Each row below holds a small network's activations on one input, seen along a few directions.
Each table varies a few parts of the input and shows all the possible inputs, shuffled.
A made-up example of a description, with smaller parts first: one of 8 places around a ring, together with either a single point or one of 9 places along a line or (one of 3 separate values, together with one of 4 places along a line).
Shared parts are said once, and a part with two or three values counts as separate values.
In the rows, zero is written as 128.

Other details of the inputs vary at random and push rows far along three fixed directions, the same in every table; ignore that.
These rows show it; all are for the same input, with only those details redrawn:
[123 122 177 172 103  96 137 110 167 148 110 142]
[116 115 126 151 140 164 140 132 106 131 131 114]
[115 115 126 150 140 164 139 132 106 131 131 113]
[114 131  98 117 145 176 126 141  98 124 145 101]
[124 148 159 146 140 132  95 139 173 120 146 136]
[117 180  54  30  88 108 108 126 130 144 142  86]
[124 147 163 150 144 133  94 140 176 119 147 138]
[124 125 174 166 100  92 136 111 170 148 110 141]

Rows:
R1: [130 140 166 129 147 128  95 141 175 118 140 157]
R2: [132  87 143 150 111 115 192  97  96 148  92 141]
R3: [146  86 134 174 105  99 172 115  81 137  94 130]
R4: [133 107 131 133 152 163 151 127  98 122 125 137]
R5: [149 107 123 152 147 142 135 133  84 106 129 124]
R6: [109 132  89 119 139 172 117 145  95 118 145 117]
R7: [144 154 124 113 148 110  71 161 155  96 155 133]
R8: [121 174  51  11  99  99 112 123 127 140 137 106]
R9: [116 114 126 151 141 166 140 133 105 131 131 113]
R10: [136 120  90 116 153 149 124 147  84 102 132 105]
R11: [130 141 147 154 119 116 105 132 174 137 132 145]
R12: [153 138 158 147 151 111  91 139 159  97 138 141]
R13: [123 110 113  95  36  41 197  71 117 191  61 128]
R14: [118 106 120 129 153 152 146 127 103 124 129 132]
R15: [142 163 155  93 118  71 102 118 199 123 139 159]
R16: [133 110 124 123 152 173 146 135  93 119 131 131]
Question: Describe the family of inputs behind these rows.
Answer: either one of 3 separate values or one of 5 places around a ring or (one of 2 separate values, together with one of 4 places along a line)
Question: List by row number the other inputs of the same sort as R13.
Answer: R1, R2, R4, R8, R14, R15, R16

Rows:
R17: [100 127 114 145 187 213 119 150 112 111 166 105]
R18: [102  97 112 145  80 135 197  95  81 173  97  97]
R19: [134 111 106 134  89  88 147 119 105 141 101 133]
R20: [131  98 102 154  74 118 182 107  70 165  88  94]
R21: [122 129 191 201 168 107  87 138 185 100 146 150]
R22: [117 178  75  42 128 130  80 145 154 122 161 136]
R23: [128 145 146 101 101  64 121 109 181 143 122 167]
R24: [125  56 161 193 168 173 191 116  74 127 109 159]
R25: [160 189  83  34 138 108  80 143 145  94 162 109]
R26: [145 111 195 167 165 145 144 121 151 115 127 166]
R27: [145 146 156  97  92  84 150  92 166 145 112 140]
R28: [122 121 190 194 149 167 119 137 159 131 136 153]
R29: [122 164  66  55 118 173 110 140 107 135 151 102]
R30: [110 172  96  19 137 127  81 151 163 128 142 109]
R31: [126 152 146 115  81  76 112 115 189 155 117 165]
R32: [161 115 185 179 161 136 126 129 139  99 132 142]
R33: [109 120  43 102 126 167 152 131  46 128 135  56]
R34: [143 138 127 112  97  53 120 118 152 129 114 148]
R35: [147 132 189 198 145 112  76 152 189 107 137 175]
R36: [121 133 113 160 188 213  93 174  98  87 172  96]
R37: [153 141 147 114 104  46 115 115 165 123 117 153]
R38: [ 91 121 104 137 208 222 114 153  93  95 172 113]
R39: [137  97 108 149  72 117 175 109  72 159  90 105]
R40: [121  79 118 125  96  97 182 114  78 161  66  97]
Question: The inputs of R17 and R33 match in every part but one. If R29 is changed in the same way as R17 into R33, which row does it become?
Answer: R39
Question: Describe the family of inputs behind these rows.
Answer: one of 2 separate values, together with either a single point or one of 11 places along a line

Rows:
R41: [141 124 138 145  93  86 134 121 135 140 108 135]
R42: [140 153 119 106 138 119  99 140 148 114 147 115]
R43: [131 149 108 108 134 126  96 141 130 108 146 129]
R44: [127  92 127 152 176 184 135 154  82 107 131 133]
R45: [134 121 148 135 105 101 157 104 131 141 110 138]
R46: [134 145 139 114 138 119 117 126 153 121 142 137]
R47: [113 133 135 146  92 102 135 117 151 160 111 124]
R48: [138 121 128 138 101  87 137 119 134 142 112 130]
R49: [131 116 112 139 109 107 145 120 108 137 117 124]
R50: [135 135 139 113 129  99 114 130 157 128 130 149]
R51: [101 131 103 117 103 139 141 122 121 146 125 105]
R52: [134 108 117 122 117 127 156 120 102 139 107 133]
R53: [137 133 163 145 153 126 101 138 158 106 132 139]
R54: [135 133  92 106 129 147 128 139  91 120 136  97]
R55: [127 111 111 137 168 165 122 144  98 106 137 125]
R56: [127 126  87 104 138 151 137 127  96 123 138 124]
R57: [129 117 140 132 100  86 142 115 130 140 109 147]
R58: [125 122  88 102 143 157 139 132  88 123 138 123]
R59: [120 106 222 217 176 174 113 139 167 120 142 165]
R60: [129 117 127 141 106  92 140 113 126 136 112 135]
R61: [107 118 113 131 112 146 159 111 117 159 112 122]
R62: [132 125 102 114 110 117 133 126 104 128 116 121]
R63: [124 107 109 131 154 170 143 139  76 116 136 130]
R64: [123 121  94 112 120 118 138 120 100 129 120 120]
R65: [130 101 122 132 118 128 159 122  91 137 107 135]
R66: [133 124  87 112 137 143 125 141  95 121 135 110]
R67: [118 120 149 140 100 125 154 103 136 161 112 130]
R68: [108 165 113  85 129 129  91 142 165 135 147 126]
R69: [128 117 141 132 106  82 141 114 139 141 111 148]
R70: [108 128 153 138  96 114 149 109 164 160 115 138]
R71: [133 124 114  98 122 126 147 123 107 134 118 117]
R72: [111 158 135 110 106 123 116 120 180 144 138 132]
R73: [135 151 128  93 137 122 101 140 144 112 142 127]
R74: [130 125  88 120 126 144 131 139  84 122 137 111]
R75: [112 153 131 127 108 124 108 135 166 140 142 118]
R76: [142 144 141 133 132 122 106 138 145 114 137 125]
R77: [132 107 118 129 120 135 156 121  95 135 111 134]
R78: [135 101 179 190 143 140 156 114 130 123 118 152]
R79: [105 154 122  97 130 148 108 139 157 133 151 125]
R80: [121 156 142 121 105 109 101 120 171 140 134 123]
R81: [123 149 144 125 128 147 109 123 161 136 143 131]
R82: [138 102 152 162 149 156 154 123 113 123 117 134]
R83: [134 109 140 131 115 107 147 121 123 139 106 144]
R84: [112  95 172 185 145 168 145 126 118 138 123 136]
R85: [141 150 138 108 123 116 116 122 155 121 132 135]
R86: [121 107 114 149 177 193 136 143  70  98 142 112]
R87: [130 112 119 128 113 111 142 120 110 133 103 128]
R88: [131 101 138 136 125 123 159 121 105 135 105 125]
R89: [128 126  99 109 141 154 146 121  98 124 137 114]
R90: [131 122  87 107 133 145 126 140  90 118 126 112]
R91: [133 152 115  81 144 120 102 140 145 115 147 121]
R92: [107 111 162 162 117 123 149 115 148 158 109 146]
R93: [139 138 135 122 140 122 111 130 157 121 137 148]
R94: [122 127 146 153  94 115 137 113 140 157 117 117]
R95: [139 157 134 118 111  94 105 129 157 123 139 124]
R96: [104 129 131 135  99 105 137 110 147 156 106 127]
R97: [105 106 145 181 141 159 140 129 122 139 118 128]
R98: [133 110 127 142 120 128 151 118 100 128 109 116]
R99: [125 106 131 134 126 119 159 115 105 135 116 125]
R100: [129 126  83 116 134 153 127 142  80 117 140 110]
R101: [130 131  92 114 134 152 132 136  86 117 140 100]
R102: [128 103 120 127 121 115 153 121 105 138 110 132]
R103: [128 121 112 118 117 128 148 120 103 133 122 135]
R104: [126 119 114 111 125 126 154 117 102 134 124 119]
R105: [136 141 136 123 135 109 110 129 154 117 134 126]
R106: [143 145 140 124 121 102 109 133 156 123 128 124]
R107: [134 137 135 115 134 118 104 142 142 116 134 145]
R108: [128 149 121 106 139 117 105 129 144 111 143 122]
R109: [130 133 142 125 136 112 115 131 149 123 138 152]
R110: [107 151 106 115 128 157 107 146 139 130 152 106]
R111: [133 127 149 146 102  87 139 108 141 133 111 132]
R112: [136 126 103 120 112 123 130 132 102 128 120 117]
R113: [129 128  79 110 132 142 128 140  88 122 141 108]
R114: [125 126 100 101 140 150 137 134  88 118 137 111]
R115: [131 120 120 111 124 132 150 123 101 130 118 120]
R116: [142 154 121 105 133 122  97 146 145 114 144 114]
R117: [134 106 132 139 127 130 166 108 113 138 110 126]
R118: [103 160 117 101 121 134  98 134 164 129 146 118]
R119: [139 155 119  85 141 133 105 139 146 116 144 125]
R120: [130 101 166 188 147 131 143 121 125 118 121 137]
R121: [130 125 111 112 121 128 139 122 102 124 117 111]
R122: [137 143 141 125 118 104 115 122 159 125 132 154]
R123: [135  83 139 171 140 156 168 121  91 131 104 141]
R124: [138 121 143 136 103  89 142 112 137 138 102 125]
R125: [135 112 144 137 110  96 151 110 138 145 106 148]
R126: [114 132 177 205 206 207  73 177 162  97 173 145]
R127: [123 135 162 172 155 169  95 146 151 119 153 128]
R128: [141 147 136 120 118  92 112 129 160 128 133 122]
R129: [140 157 107  87 132 131  99 138 143 114 144 136]
R130: [138 146 140 104 127 104 118 122 163 128 133 136]
R131: [105 130 150 130  90 100 141 113 164 158 114 134]
R132: [134 154 112  96 135 121  87 143 143 106 141 132]
R133: [139 126 151 127 103  95 148 108 143 141 107 138]
R134: [134 145 136 111 131 101 109 124 158 119 130 127]
R135: [131 115 115 139 115 118 154 117 101 136 120 109]
R136: [127 131 130 144 175 167  93 154 122  90 155 140]
R137: [104 134  88  98 130 167 139 130 106 147 133 111]
R138: [137 147 135 126 119  97 113 126 154 124 136 125]
R139: [143 141 132 128 127 111  98 145 150 119 135 134]
R140: [136 103 115 145 114 125 151 128  93 136 106 120]
R141: [138 100 203 221 178 140 107 143 163 101 133 170]
R142: [112 151 115 106 132 154  99 132 137 127 146 110]
R143: [131 155 119  88 143 132 105 139 136 111 153 128]
R144: [132 114 156 151 188 172 119 149 126 102 149 139]
Question: The inputs of R122 and R57 match in every part but one. If R123 is changed in the same way as R122 into R57, which row does it become?
Answer: R44
Question: The inputs of R90 and R83 match in every part but one. If R43 is changed in the same way as R90 into R83, which row does it become?
Answer: R63
Question: Describe the family of inputs behind these rows.
Answer: one of 8 places along a line, together with either one of 3 separate values or (one of 2 separate values, together with one of 5 places around a ring)
Question: Which other rows does R120 become when the place on the ring of 5 takes its other values? List them by row number.
Answer: R98, R105, R111, R124
Question: Which other rows agree with R46 in the place on the line of 8? List them by row number.
Answer: R45, R52, R58, R67, R70, R77, R103, R119, R125, R130, R133, R137
Question: Which other rows does R63 become when the choice among 2 separate values takes its other values? List them by row number.
Answer: R143
Question: Which other rows agree with R66 in the place on the line of 8? List them by row number.
Answer: R42, R47, R49, R76, R100, R101, R106, R110, R112, R127, R138, R140
Question: Which other rows does R61 become when the choice among 3 separate values takes its other values? List them by row number.
Answer: R72, R81
Question: Which other rows does R128 become when the choice among 2 separate values takes its other values? List them by row number.
Answer: R48
